A small network was shown many inputs. Here are its activations along a few directions, one row for each input.
In each table, some parts of the input vary, and every possible input appears once, in random order.
Descriptions start from the smaller parts, as in this example, which fits no table here: one of 3 separate values, together with either a single point or one of 11 places around a ring or (one of 4 places along a line, together with one of 5 places around a ring).
Shared parts are said once, and a part with two or three values counts as separate values.
In the rows, zero is written as 128.

Table:
R1: [152 109 132 127 130 184 163 135 170 147 132]
R2: [116 188 170 146 130  80 127 142 118  71 150]
R3: [101 123 124 158 120 107  81 108  81 138 149]
R4: [150 103 122 118 146 122 202  88 183  99 110]
R5: [154  95  97  98 148 166 166 122 139 163 139]
R6: [ 96  33 136  86 140 107 140 178 161 156  89]
R7: [136 146 114 166 137  95  74 124  74 168 139]
R8: [174  85 120 134 162 151 182 118 135 168 117]
R9: [117 157  91 131 122 111  58 129  78 162 162]
R10: [131 179 132 118  82 143  37 144 103 118 146]
R11: [131 100 129 109 168 155 190  91 146 135  97]
R12: [ 58  88 130 116 115  51  34 188 103 155 108]
R13: [139  62 129 127 145 162 186 102 140 137 127]
R14: [115 170 124 159 103 130  55 142 110 144 154]
R15: [126 170 110 145  98 144  42 152  98 116 152]
R16: [132 135 144 120 122 132 241 121 163 100  97]
R17: [169 119 138  87 107 198 143 136 162 119 123]
R18: [ 94 160 124 141 143 101  84  97  88 136 119]
R19: [ 95 195 139 151  99  79 136 126 108  99 120]
R20: [164 110 115 113 123 199 147 143 155 115 128]
R21: [151 128 177 116 153 132 232 136 174  73 128]
R22: [114 162 116 149 122  68  96  95 126  99 132]
Changing only one part turns R4 into R22. The same change can be made to R6. Which row results? -> R12
Describe the family of inputs behind these rows. -> one of 2 separate values, together with either a single point or one of 10 places along a line
Which other rows does R3 become when the choice among 2 separate values takes its other values? List them by row number. -> R13

Table:
R23: [115 119 117 102  97 130  93 146 139 139 119]
R24: [127 117  97 122 124 129 114 101 121 161 122]
R25: [116 141 121 107 106 154  91 143 129 115 121]
R26: [149  95 126 128 144 158 212 127 196 117 118]
R27: [110 110 138 122 128 123  92 180 115 156 126]
R28: [123 107 117 140 153 121 114 132  97 181 130]
R29: [119 169 149 143 129 100 117 110 125  93 140]
R30: [143 146 121 143 139 147 103  96 115 136 153]
R31: [146 165 136 138  98 146 100 165 119 122 152]
R32: [137  79 149 108 140 170 227 123 154 119 128]
R33: [131  92 107 140 141 116 101 111 107 150 134]
R34: [120  95 127 122 117 119  79 158 124 127 130]
R35: [102 116 135 142 134  71 116 125 120 110 123]
R36: [156 163 113 158 124 146 123 117  99 144 155]
R37: [172 100 129  83 163 148 208 126 170 116 117]
R38: [132 148 143 123 113 147  82 143 133 114 149]
R39: [102 162 128 129 123 108 126 111 121  95 113]
R40: [128 140  99 129 131 153 112  98 112 136 126]
R41: [164  96 153 117 140 171 209 111 169 121  89]
R42: [ 93 131 147 140 145  76 130 147 109 141 118]
R43: [ 99 139 127 124 115  84 129 115 133 122 112]
R44: [133 186 141 155 113  98 137 131 107 100 142]
Describe the family of inputs behind these rows. -> either one of 4 separate values or (one of 3 separate values, together with one of 6 places along a line)
Which other rows does R33 become when the place on the line of 6 takes its other values? List them by row number. -> R24, R28, R30, R36, R40

Table:
R45: [136 142 163 124 126 135 160 154 146  97 143]
R46: [ 92 164 120 132  94  98  51 143 110 104 127]
R47: [ 88 161 126 133  99  86  53 137 116 120 124]
R48: [125 133 161 141 133 116 163 144 147 110 131]
R49: [132 142 121 137 129 132 172  85 125 118 126]
R50: [ 77 151 122 127 119  66  60 128 103 121 122]
R51: [134  88 132 118 137 159 134 120 149 141 114]
R52: [146  97 134 100 131 178 131 129 148 128 126]
R53: [122 165 113 163 112 121  40 144  73 148 158]
R54: [156 154 143 115 124 143 159 132 144 106 126]
R55: [135 153 125 138 130 144 165  90 139 123 125]
R56: [128 136 156 139 129 128 162 151 142  95 134]
R57: [149 106 119 126 137 139 145 119 159 134 130]
R58: [124  82 120 110 127 136 155 145 132 162 111]
R59: [118 161 118 164 117 109  40 138  79 162 154]
R60: [107 151 114 157 138  90  47 129  66 163 152]
R61: [131  76 129 116 135 147 141 114 134 137 116]
R62: [101 169 127 115  92 106  49 148 113 104 134]
R63: [125 142 118 135 149 124 171  82 126 123 122]
R64: [141  94 112 122 157 119 151 112 144 135 128]
R65: [144 144 141 133 131 124 161 122 145 119 113]
R66: [ 83 150 123 132  97  75  59 130 103 117 125]
R67: [152 110 113 124 133 151 143 125 154 119 134]
R68: [116 121 155 137 153  96 169 136 134 110 128]
R69: [160 115 120 109 130 158 142 128 158 121 143]
R70: [126  76 125 114 156 138 140 112 135 142 112]
R71: [146  94 115 124 136 127 152 114 144 130 132]
R72: [138 158 120 136 125 157 164  97 134 108 128]
R73: [146 163 127 120 123 164 163 100 138 109 137]
R74: [138  91 127 116 133 171 132 126 144 127 118]
R75: [141 133 138 132 129 112 168 117 130 114 115]
R76: [119  83 116 108 149 128 154 143 133 167 107]
R77: [131  97 118 110 124 160 147 157 141 152 113]
R78: [148 148 136 131 126 136 160 129 139 105 117]
R79: [139 102 124  95 122 167 145 159 144 152 122]
R80: [132 170 120 146 110 128  37 149  75 147 166]
R81: [121 121 158 139 132 105 170 138 133 105 132]
R82: [127  94 123 112 129 148 148 151 146 166 109]
R83: [135 133 135 129 150 103 167 114 131 119 110]
R84: [113 151 115 162 116  98  47 131  65 159 155]
Describe the family of inputs behind these rows. -> one of 5 places along a line, together with either one of 2 separate values or one of 6 places along a line
Changing only the place on the line of 5 turns R60 into R59. The same change can be made to R64. Which row results? -> R57
Changing only the place on the line of 5 turns R84 into R80. The same change can be made to R66. Which row results? -> R62
A walk changes only the place on the line of 6. It starts at R58 and steps to R61. List the rest of the walk in order. -> R71, R49, R75, R81
Which other rows does R45 become when the place on the line of 5 takes its other values? List them by row number. -> R48, R56, R68, R81

Table:
R85: [105 157 112 136 111  93  37 114  89 124 146]
R86: [101 156 114 132 108  99  33 137  96 115 142]
R87: [141  69 123 124 145 153 149 118 133 150 128]
R88: [123  94 130 120 145 110 163 110 146 135  95]
R89: [129 120 137 123 145 111 196 108 133 109 123]
R90: [152 112 112 106 147 163 157 126 145 152 126]
R91: [163 130 143 137 148 136 178 102 151 103 130]
R92: [145 133 136 114 109 174 174 123 157 113 120]
R93: [ 96 162 114 132 113  97  36 125  96 122 148]
R94: [157 110 123  96 133 164 154 144 148 148 124]
R95: [100 172 142 145 107 105  47 154  78 136 139]
R96: [109 159 109 157 103  90  55 150  94 139 144]
R97: [113 160 108 161 107  83  59 127  86 148 148]
R98: [161 108 111 108 147 156 158 115 135 150 123]
R99: [158 107 114 105 141 163 155 138 144 144 121]
R100: [160 129 145 134 142 143 175 125 160  96 129]
R101: [120 124 138 121 146 117 195 119 143 111 126]
R102: [126 118 139 120 140 118 193 131 142 102 121]
R103: [103 165 109 157 108  88  57 138  94 146 150]
R104: [105 171 131 157 120  98  53 123  68 144 140]
R105: [138  69 126 121 140 160 146 139 141 143 126]
R106: [159 131 156 125 133 144 175 132 165  99 131]
R107: [108 161 119 148  95  91  52 158  97 141 147]
R108: [114  99 131 118 146 116 162 121 156 136  98]
R109: [102 170 132 153 115 104  49 147  75 134 136]
R110: [ 96 176 132 153 121 102  52 135  75 142 142]
R111: [100 157 124 124 100 101  31 144  99 116 145]
R112: [125 121 149 111 131 119 193 137 146 106 123]
R113: [120  93 132 117 140 117 160 132 155 128  92]
R114: [132  73 124 122 145 160 149 128 142 151 131]
R115: [146 130 126 123 118 172 175 116 152 110 117]
R116: [119  96 142 108 132 118 159 139 159 132  95]
R117: [141 136 124 124 124 172 177 104 155 118 122]
R118: [136  71 135 112 132 161 146 145 145 147 129]
R119: [149 132 123 126 123 166 178  93 144 116 119]
R120: [154 134 144 136 148 143 177 112 162 105 134]
Changing only one part turns R108 into R116. The same change can be made to R110. Which row results? -> R95
Describe the family of inputs behind these rows. -> one of 4 places along a line, together with either one of 3 separate values or one of 6 places around a ring

Table:
R121: [130 138 113 168 143 117  74 110  97 155 155]
R122: [175  99 130  92 154 153 210 119 186 148  98]
R123: [162  74 137  96 167 176 216 118 163 101 135]
R124: [117 203 179 143 140 102 145  97 120  61 117]
R125: [102 100 127 126 118  85  69 139 118 125 115]
R126: [106 166 111 103  89 147  71 137 120 122 132]
R127: [ 71 121 121 105 114  84  88 137 124 124 109]
R128: [138 156 132 146 108 149  54 159 119 133 156]
R129: [178  84 126  83 169 160 210 127 175 122 127]
R130: [121 155 117 158 137 105 108 124  63 168 148]
R131: [136  79 138 126 137 179 234 115 176 126  97]
R132: [128 128  98 147 128 115  72  87  95 144 134]
R133: [147  70 159 123 132 183 230 110 171 115 126]
R134: [135 188 121 161 100  75 154 123 144  78 154]
R135: [135 145 117 125  92 148  52 137 116 122 137]
R136: [127 171 135 135 103 139  87 176  86 144 148]
R137: [ 94 127 147 136 128  76 103 176  91 151 129]
R138: [105 111 141 146 135  88  71 161 122 137 137]
R139: [ 99 149  93 126 125 114  90  85  98 144 128]
R140: [154  95 121 114 142 164 224 123 179 140  78]
Describe the family of inputs behind these rows. -> either one of 2 separate values or one of 6 places around a ring or (one of 3 separate values, together with one of 4 places along a line)
Which other rows belong to the same alternative as R129? List them by row number. -> R122, R123, R131, R133, R140
Which other rows does R137 become when the place on the line of 4 takes its other values? List them by row number. -> R125, R127, R138

Table:
R141: [ 81 103 142  99 150  53  55 172 127 107 126]
R142: [125 136 118 106 103 179  57 149  74 156 149]
R143: [114  74  85  92 127 191 136 125 161 172  75]
R144: [150 187 113 160 106 151  80 153 129 107 186]
R145: [ 85 126  80 120 103 154  39 138 114 174  96]
R146: [110  52 147  75 173  92 154 160 174 105 106]
R147: [130  95  87 184 180  96  65  68  59 195 161]
R148: [102 131 173 135 154 106 224 140 146 146 111]
R149: [120  46 114  81 106 121 141 126 177 150  99]
R150: [135 235 122 142 117  86 112  79 101  96 117]
R151: [ 73 178 166 155 129  69 130 151  96 150 135]
R152: [153 152 165 129 120 172 178  73 180  36 138]
R153: [160 190 129 123 142 124 208  67 153  90  95]
R154: [185 163 130 137 102 181  63 180  99 162 168]
R155: [ 92  99 110 107  84  84  43 139 131 153 119]
R156: [ 95 191 109 151 106  69 132 113  81 105 138]
R157: [210 114 135 113 127 218 158 167 149 159 147]
R158: [152  84 120  81 128 217 154 137 123 153 125]
R159: [178 137 122 133 130 189 177 138 180 105 164]
R160: [126 198 156 153  98 135  77  89 128  43 159]
R161: [120  72 172 144 142  92 197 170 148 108  91]
R162: [124 143 117 129 130 106 230 100 133  98 116]
R163: [ 92 121 166 167 117  54 100 182  98 110 113]
R164: [161  44  93 157 201 135 163  58 109 192 137]
Changing only one part turns R160 into R152. The same change can be made to R141. Which row results? -> R146
Describe the family of inputs behind these rows. -> one of 2 separate values, together with either a single point or one of 11 places around a ring
Which other rows does R143 become when the choice among 2 separate values takes its other values? List them by row number. -> R145

Table:
R165: [157 133 132 126 120 175 137 145 139 158 149]
R166: [114  48 130  86 141 133 175 156 168 152  86]
R167: [117 150 147 131 111 131 122 115 142  94 115]
R168: [113 148 141 143 118  99 107 135  92 144 119]
R169: [101 167 142 129 120  94 114 160 100 116 137]
R170: [119 146 146 139 116  89  99 146 144  85 145]
R171: [136  95 122 118 158 135  82 122 117 147 139]
R172: [140  94 122 139 127 168 117 144 117 140 144]
R173: [131 155 121 106 116 157 154  97 141  99 126]
R174: [169 145 114 120 122 157 142 129 139 120 123]
R175: [145 130 149 151 165 108 226  90 145 101 127]
R176: [118 107 101 128 118 105  92 107 109 151 134]
R177: [102 146  98 147 131 112  97 117 110 156 120]
Describe the family of inputs behind these rows. -> either one of 2 separate values or one of 11 places around a ring
